[-22.0  22.2  35.5  39.1  10.6 -30.0   1.0   4.6  -1.6 -18.3  13.0 -53.4
  27.9 -29.7 -12.5 -26.7  12.5  63.1 -28.3   1.7  44.1 -19.2 -22.2]  L
[ 54.9   6.9  12.7  59.8  50.3 -26.3  -5.7 -22.4 -17.5 -12.3 -43.7  17.3
 -42.9 -65.3 -11.5 -17.0   7.2 -87.7   0.0 -73.9 -20.9  17.4  16.4]  Y
[ 55.0  14.7 -16.9  26.7 -56.0  -6.3 -84.3 -40.7 -46.1  60.2 -41.9  33.2
 -30.6 -52.4  -2.5  19.5  37.8  34.7 -20.0   0.7   9.4 -22.2 -47.3]  X
[ 54.9   6.9  12.7  12.9  50.3 -26.3  -5.7 -22.4 -17.5 -12.3 -43.7  17.3
 -42.9 -65.3 -11.5 -17.0 -15.5 -87.7   0.0 -73.9 -20.9  17.4  16.4]  V
succ: [22.2] : [35.5]
succ: [13.0] : [-53.4]

[ 15.8   8.6  27.9  44.8 -18.5  13.3 -24.1  36.4  42.8  39.1 -13.5 -14.1
   7.9  -4.3  17.1  25.4  38.3  45.2] = D
[-10.6  37.7 -23.2 -41.3  24.0  -9.7  28.1 -33.0 -34.5 -29.5  18.6  17.0
  -2.5   9.1 -13.5 -15.6 -33.0 -41.3] = F
[ 41.6 -17.5   7.8  30.7  13.6   7.7   5.4  14.9  47.7  25.9 -18.9  17.8
  14.6 -10.6   1.8  10.8  25.1  21.1] = J
[ 28.7 -34.5   9.6  34.4   2.4   1.4  -4.2  27.7  45.3  34.3 -15.5   1.1
  12.9 -16.3  13.7  21.3  17.2  34.2] = K
[66.7 16.8 54.2 70.9 24.1 39.8  8.5 48.1 99.8 82.2  3.0 24.5 38.5 20.2
 26.9 60.9 82.7 61.3] = G
[ 30.9 -12.1  11.4  28.9   6.6  11.1   1.6  12.0  33.4  10.1 -17.7  17.1
   5.7  -6.5  -0.3  -4.6  30.4  17.7] = H
[ 27.3  -3.7  60.8  71.9  -7.6  32.9 -16.4  64.5  75.5  79.9   8.9  -9.5
  24.6  17.1  42.0  64.4  73.2  77.4] = N
[-10.9  20.1 -20.3 -33.6  17.3 -13.8  19.7 -19.5 -23.5 -11.3  18.3   4.2
   2.2   3.3  -3.4   2.2 -36.4 -26.3] = B
[ 8.4 19.5 43.2 38.7 -6.1 27.3 -8.7 35.4 34.3 39.5 18.6 -4.1 11.5 24.2
 26.8 33.1 51.7 40.9] = Q
[ 45.2 -24.4   7.4  32.5  16.2   3.8   6.2  22.1  56.4  39.1 -16.7  14.4
  20.5 -13.8   8.5  24.7  18.8  28.5] = S
[ 18.9 -12.7  18.2  31.2  -6.7  13.9 -10.4  16.3  28.0   8.3 -16.0   4.5
   2.2  -2.0   2.1  -0.3  35.0  22.6] = E
succ: [8.4] : [19.5]
succ: [20.5] : [-13.8]
len: [ 30.9 -12.1  11.4  28.9   6.6  11.1] : 6

[ 10.0  28.5  66.7 -20.3 -96.3  21.0  11.0 -18.1  72.3   6.6  -1.7 -42.0
 -40.3  78.2   7.8]  M
[ 11.6  22.9  66.9 -19.6 -95.1  21.3  11.1 -18.1  73.2   9.4  -1.8 -39.8
 -40.5  78.9   5.0]  A
[  5.9  41.3  66.2 -21.1 -99.3  20.6  12.3 -18.6  70.8   1.6  -4.6 -45.4
 -39.5  76.7  15.1]  U
[ 21.5 -10.5  62.8 -17.2 -72.5  25.3  -4.8 -16.1  89.4  29.1   1.0   4.0
 -39.0  82.5  -4.7]  W
succ: [-96.3] : [21.0]
len: [ 21.5 -10.5  62.8 -17.2 -72.5  25.3  -4.8 -16.1  89.4  29.1] : 10

[-26.2 -41.7  28.6  28.2  12.1 -44.0  64.3  33.0 -30.3  35.3  -5.7  -6.2
  13.5 -24.0  47.1] = piv
[-26.7 -29.8  -1.1  -0.5  13.7   7.8 -18.1  -8.5 -14.7 -36.4  52.5  38.5
   1.0  50.7  14.4] = noda
[ -7.7 -25.1 -19.0  58.0 -37.0  -8.2  11.1  70.8 -28.2 -30.1 -12.5 -52.1
  15.4  -6.2 -26.5] = noni
[-52.8  44.0  54.7 -12.6  42.2   9.9   0.4 -45.7 -18.5  39.3  44.8 -30.8
   4.9  14.9  15.9] = sefof
[  8.0 -15.1 -71.3   5.2  19.1  23.6   2.4  15.7 -49.4 -23.5  10.6  62.9
  14.7  21.8  40.6] = tuz
[  9.0 -53.6 -14.3  30.5  -3.6  15.9  -3.7   7.9   5.6   4.0  44.9 -39.3
  -3.3  43.2   4.3] = Didu
[  8.4  -3.5 -11.0  -8.5   6.5  22.1 -39.0 -32.0 -26.4 -35.8 -35.7  25.1
   7.6 -29.0  -6.6] = Zeru
[-17.2 -16.8 -73.3  77.4  35.8  20.8 -14.9  64.0 -24.0  57.3  32.3   5.6
   2.3  48.2  14.8] = Dig
[ 12.0 -24.2  40.1 -15.1 -44.2 -37.0 -60.8   0.9   9.9  49.8 -45.0   7.0
 -25.9 -61.8   7.8] = pipel
[  6.1 -34.9   1.2  47.3  16.5  34.0  12.0  37.4 -37.0   0.3 -32.4 -19.4
  33.3  11.2  30.9] = muf
len: [-26.2 -41.7  28.6  28.2  12.1 -44.0  64.3  33.0 -30.3  35.3  -5.7] : 11
succ: [12.1] : [-44.0]
len: [  6.1 -34.9   1.2  47.3  16.5  34.0  12.0  37.4 -37.0   0.3 -32.4 -19.4
  33.3  11.2  30.9] : 15
succ: [0.9] : [9.9]
succ: [44.0] : [54.7]

[-12.7 -21.4 -75.6 -16.0  18.4] -> mup
[ -5.9 -37.6  71.0 -31.8  24.0] -> geb
[ 17.3  75.2 -19.7 -10.3 -45.1] -> Siku
[  4.8 -51.3 -62.8 -42.6 -37.1] -> Kag
[-19.7 -15.6 -20.9 -12.4  70.1] -> Figo
[-20.0 -13.5  25.9 -27.8  85.0] -> Ral
[  4.8  21.0 -62.8 -42.6 -37.1] -> zugem
len: [ 17.3  75.2 -19.7] : 3
len: [ -5.9 -37.6  71.0 -31.8] : 4

[-30.8  28.6   5.3   5.4 -22.1] : P
[-30.8  29.3   5.3   7.5 -22.1] : R
[-30.8  28.6  40.3  35.1 -30.9] : Z
[-30.8  28.6   5.3  43.5  29.2] : T
succ: [40.3] : [35.1]
q: [-30.8  29.3   5.3   7.5 -22.1] : R
len: [-30.8  28.6   5.3] : 3
succ: [29.3] : [5.3]
len: [-30.8  28.6] : 2
q: [-30.8  28.6   5.3   5.4 -22.1] : P
len: [-30.8  29.3] : 2

